These are the activations of a small network on made-up records, seen along a few directions, one row for each record.
Records have a field called VUKEL. Each example row is followed by its value.
Other fields move the rows too, some of them a lot.
In the rows, 500 means zero.
Random noise pushes rows far along 3 fixed directions. That doesn't count. These rows show it; they differ only by the noise:
601 476 540 541 460 590 481 505 558 459 489 480 557 421 481
732 515 495 476 322 631 481 514 419 451 572 659 486 351 526
661 496 570 580 383 645 497 488 558 449 494 465 622 360 435
680 505 417 352 434 531 461 547 354 489 591 742 310 452 659
662 485 422 393 397 548 441 552 367 446 600 781 347 431 615

371 591 436 413 654 311 601 471 431 672 476 331 441 676 580 -> nok
362 448 456 352 891 342 479 523 615 619 397 292 323 715 725 -> gizu
482 542 399 343 576 391 500 511 383 580 532 568 336 602 661 -> dev
455 613 570 605 471 494 605 428 564 590 428 207 724 517 365 -> nok
586 445 623 581 569 635 477 473 708 476 403 307 606 421 470 -> pifed
493 392 450 464 485 529 366 571 490 361 556 784 372 482 554 -> renud
387 314 498 545 664 526 338 558 689 366 463 602 444 536 528 -> rebeg
225 312 462 442 900 354 348 580 704 437 411 509 283 725 636 -> pifed
394 493 420 450 570 404 467 519 470 506 518 556 435 592 565 -> dev
344 299 424 560 519 503 295 607 583 264 556 828 431 504 485 -> fer
605 488 575 576 479 624 502 473 618 484 457 357 641 403 458 -> fer
789 495 541 478 382 696 470 494 512 472 528 574 487 314 562 -> rebeg
409 411 498 502 628 476 432 531 594 441 465 515 467 549 532 -> renud
539 475 499 452 553 495 531 504 457 535 524 514 399 478 565 -> vefi
511 453 496 448 548 507 449 541 519 459 492 588 398 514 547 -> vefi
646 546 577 519 484 607 547 459 578 557 448 303 590 421 501 -> gizu

Here are new rows. What is VUKEL for each?
670 498 440 373 416 558 452 537 372 462 587 755 342 432 629 -> renud
412 441 550 575 671 497 476 492 706 502 400 258 596 542 490 -> gizu
256 532 441 500 657 299 538 488 511 581 457 360 511 692 497 -> nok
435 541 469 393 689 384 539 480 509 628 444 333 423 640 630 -> dev
693 527 507 516 327 633 495 497 464 462 555 581 550 356 491 -> gizu
307 366 484 552 650 455 391 550 654 398 457 522 496 582 491 -> gizu
747 503 595 532 394 701 494 473 564 478 485 483 550 340 475 -> pifed
579 555 481 490 387 528 515 486 431 512 538 539 531 455 502 -> dev
